Each row below holds a small network's activations on one input, seen along a few directions.
Each table varies a few parts of the input and shows all the possible inputs, shuffled.
A made-up example of a description, with smaller parts first: one of 6 places along a line, together with either a single point or one of 11 places around a ring or (one of 3 separate values, together with one of 8 places around a ring).
Shared parts are said once, and a part with two or three values counts as separate values.

Rows:
x1: 54, -4, -29, 49, -16, 25, 103, -61, 72, 5, 56, -15, -20, 47, -19, 80, 81
x2: -18, -8, -1, -10, -45, 16, -50, 0, -5, 25, -36, 1, 24, -29, -25, -31, -43
x3: -19, 26, 12, 8, 17, -14, 1, 75, -21, -3, -21, 35, -19, -21, 0, -8, -5
x4: 0, -31, -2, -16, 16, -13, -29, -58, -29, -33, -1, -49, 2, -20, 2, -30, -23
x5: -3, -24, -19, -23, -12, -10, -31, -51, -12, -7, -27, -53, 16, -28, -6, -26, -36
x6: -7, -15, -7, -10, 44, -24, -9, -19, -32, -46, 6, -31, -21, -6, 7, -20, -11
x7: 28, 70, 9, 45, 34, 5, 63, -1, 43, -4, 73, -5, -10, 63, 37, 45, 45
x8: -10, 18, 22, 12, 39, -27, -1, 53, -37, -29, 0, 22, -30, -9, 10, -11, 14
x9: -18, -27, -18, -26, -32, 16, -37, -36, -9, 16, -28, -29, 25, -17, -17, -25, -48
x10: -26, 16, 23, -3, -6, 3, -16, 76, -6, 18, -38, 42, 0, -28, -3, -4, -20
x11: 59, -16, -22, -19, -63, 32, 46, -41, 93, 69, 45, 53, 40, 84, 14, 65, 66
x12: -33, 1, 21, -12, -23, 15, -39, 45, -14, 29, -43, 29, 17, -28, -9, -11, -35
x13: -6, -6, 11, 4, 47, -23, 0, 19, -43, -40, 14, -1, -24, -10, 9, -25, 17
- What do these inputs look like to the network? => either one of 3 separate values or one of 10 places around a ring
- Which of the alternatives is x1? => one of 3 separate values

Rows:
x14: 14, 18, 7, -6, -30, 11, -3, -43, 28, 30, 11, -30, 13, 22, 8, 14, -13
x15: 19, 20, 3, 18, 12, -1, 16, -45, -11, -19, 34, -41, -19, 17, 13, 18, 3
x16: 18, -12, -6, -25, -8, -7, -5, -39, 39, 23, 12, 5, 37, 33, 27, 9, 15
x17: -27, -26, 21, -9, 12, -14, -44, 27, -43, -21, -47, 7, 9, -78, -11, -37, -33
x18: 9, 24, 1, 20, -37, 31, 18, -22, 33, 29, -3, -13, 19, 8, -5, 14, -19
x19: 25, -5, -15, -6, 35, -12, 18, -40, -2, -23, 33, -14, -1, 25, 29, 10, 31
x20: 5, 10, -15, 19, -26, 31, 25, 2, 44, 30, -8, 26, 16, -5, -17, 34, -2
x21: 27, -26, -3, -32, -28, 3, 5, -9, 34, 29, 19, 36, 6, 34, 17, 12, 29
x22: 8, -16, -15, 13, 16, -3, 42, 6, 19, -15, 18, 23, -25, 10, -18, 22, 53
x23: 33, -26, -4, -11, 19, -14, 33, -9, 7, -22, 34, 12, -25, 33, 6, 6, 45
x24: -19, -1, 0, -17, -9, -26, -47, 26, -51, -15, -40, -6, 11, -48, -11, -60, -34
x25: 0, 5, -15, 46, 15, 9, 48, 3, 18, -6, 15, 1, -17, -6, -21, 26, 20
x26: 15, -13, -7, -4, -36, 20, 14, 12, 26, 30, 3, 46, 3, 23, -12, 30, 31
x27: -21, 76, 42, 10, 52, -17, -14, 109, -24, 5, 29, 26, -16, 23, 39, -3, 9
x28: 7, 22, 2, 48, 1, 9, 37, -24, 3, -15, 21, -33, -18, 7, -4, 11, 4
x29: -30, -8, -20, -24, 21, -11, -64, 4, -43, -1, -31, -3, 5, -32, -10, -45, -53
x30: -36, -25, 26, -7, -9, -16, -22, 39, -41, -33, -81, -12, 2, -49, -16, -5, -34
x31: -48, -17, 0, -33, 0, 6, -57, 4, -34, -8, -17, -33, 0, -16, -12, -57, -52
- What do these inputs look like to the network? => either a single point or one of 5 places along a line or (one of 2 separate values, together with one of 6 places around a ring)
- Which other rows does x23 become when the choice among 2 separate values takes its other values? List them by row number. => x21
- Which other rows does x22 become when the choice among 2 separate values takes its other values? List them by row number. => x26

Rows:
x32: -27, -18, 7, -46, -47, 17, -62, 6, 2, 47, -56, 15, 46, -27, -1, -18, -62
x33: -12, 31, 16, -1, 8, -14, 0, 90, -14, 18, -18, 61, -4, -11, 11, -4, 10
x34: -17, 24, 36, 14, 23, -1, -3, 78, -11, -10, 0, 39, -14, -19, 7, -17, 4
x35: 52, 67, 8, 30, 27, 7, 51, -65, 61, 4, 101, -26, 19, 87, 62, 51, 45
x36: -23, -15, -13, -38, -37, 6, -58, -1, -24, 32, -42, -11, 41, -29, -8, -52, -49
x37: -17, -27, -52, -25, 5, -35, -41, -50, -47, -33, -47, -77, -5, -46, -25, -52, -58
x38: -30, -39, -5, -30, -9, 6, -56, -25, -27, -11, -36, -36, 14, -40, -17, -46, -58
x39: 85, -60, -37, -25, -31, 8, 61, -80, 78, 27, 73, 45, 18, 92, 15, 67, 112
x40: -21, 5, 12, 20, 68, -40, 7, 31, -50, -72, -7, -8, -68, -10, -3, -1, -7
x41: 38, 24, 13, 87, -63, 54, 95, -47, 72, 34, 24, -19, -15, 18, -39, 92, 55
x42: -29, 8, 14, 14, 56, -7, 7, 63, -40, -35, 9, 17, -31, -16, 0, -20, 8
- What do these inputs look like to the network? => either one of 3 separate values or (one of 2 separate values, together with one of 4 places along a line)

Rows:
x43: 24, -2, -45, -1, -36, 52, 28, -42, 79, 62, 62, 26, 43, 78, -10, 35, 15
x44: -53, 26, 14, -8, 63, -36, -65, 65, -87, -46, -16, -4, -14, -34, 10, -89, -52
x45: 44, -20, -37, 27, 26, 15, 76, -76, 57, -21, 79, -25, -12, 68, 0, 65, 68
x46: -33, -4, 25, -31, -29, -12, -63, -19, -32, 8, -91, -51, 18, -73, 1, -22, -88
x47: 21, -3, -54, 3, -19, 53, 42, -60, 70, 20, 66, -14, 21, 84, -6, 39, 26
x48: 74, 39, 26, 40, -2, -19, 100, -11, 54, 12, 54, 21, -13, 61, 42, 87, 113
x49: 3, 16, -23, 103, -50, 45, 63, -17, 14, -4, 5, -45, -28, -54, -90, 14, 23
x50: -12, -79, -10, -62, -30, -19, -58, -4, -38, 4, -72, 13, 9, -59, -28, -37, -29
x51: 47, 28, -12, 11, -57, 40, 32, -15, 81, 62, 49, 45, 39, 78, 9, 49, 42
x52: -2, -68, -13, -57, -2, -35, -68, -17, -62, -16, -34, 0, 12, -47, 1, -69, -18
x53: 54, 37, 2, 6, -51, 15, 45, -8, 87, 68, 47, 64, 35, 70, 29, 61, 64
x54: 26, -21, -52, 13, -7, 39, 50, -81, 61, 3, 78, -18, -4, 74, -14, 47, 34
x55: -75, 36, 36, 3, 33, -3, -48, 79, -61, -11, -66, -8, -11, -66, -4, -37, -86
x56: -11, -15, 9, -38, 14, -42, -79, -23, -73, -36, -31, -46, 13, -39, 16, -86, -42
x57: -33, -48, 18, -34, -44, -4, -59, -2, -30, 16, -98, -10, 15, -66, -22, -17, -59
x58: 68, 41, 30, 30, -23, 5, 74, 3, 76, 32, 56, 45, 5, 69, 40, 72, 98
x59: 71, 14, 9, 41, 31, -11, 110, -29, 67, -20, 68, -1, -41, 57, 34, 85, 94
x60: -64, 52, 25, 3, 44, -22, -64, 68, -70, -26, -35, -24, -13, -50, 7, -65, -88
x61: -73, -3, 23, -5, 17, 4, -45, 95, -53, -5, -73, 26, -17, -63, -24, -28, -64
x62: -23, 18, 31, -27, -3, -32, -76, -30, -62, -16, -54, -66, 23, -50, 20, -65, -72
x63: 53, 2, -8, 33, 42, -1, 105, -54, 63, -32, 76, -20, -40, 63, 20, 80, 84
x64: -49, -17, -3, -25, 53, -25, -54, 81, -79, -33, -17, 40, -18, -45, -1, -74, -30
x65: -58, -30, 9, -26, 30, -5, -46, 97, -63, -20, -54, 54, -21, -54, -29, -45, -35
- What do these inputs look like to the network? => either a single point or one of 10 places around a ring or (one of 2 separate values, together with one of 6 places around a ring)
- Which of the alternatives is x63? => one of 10 places around a ring
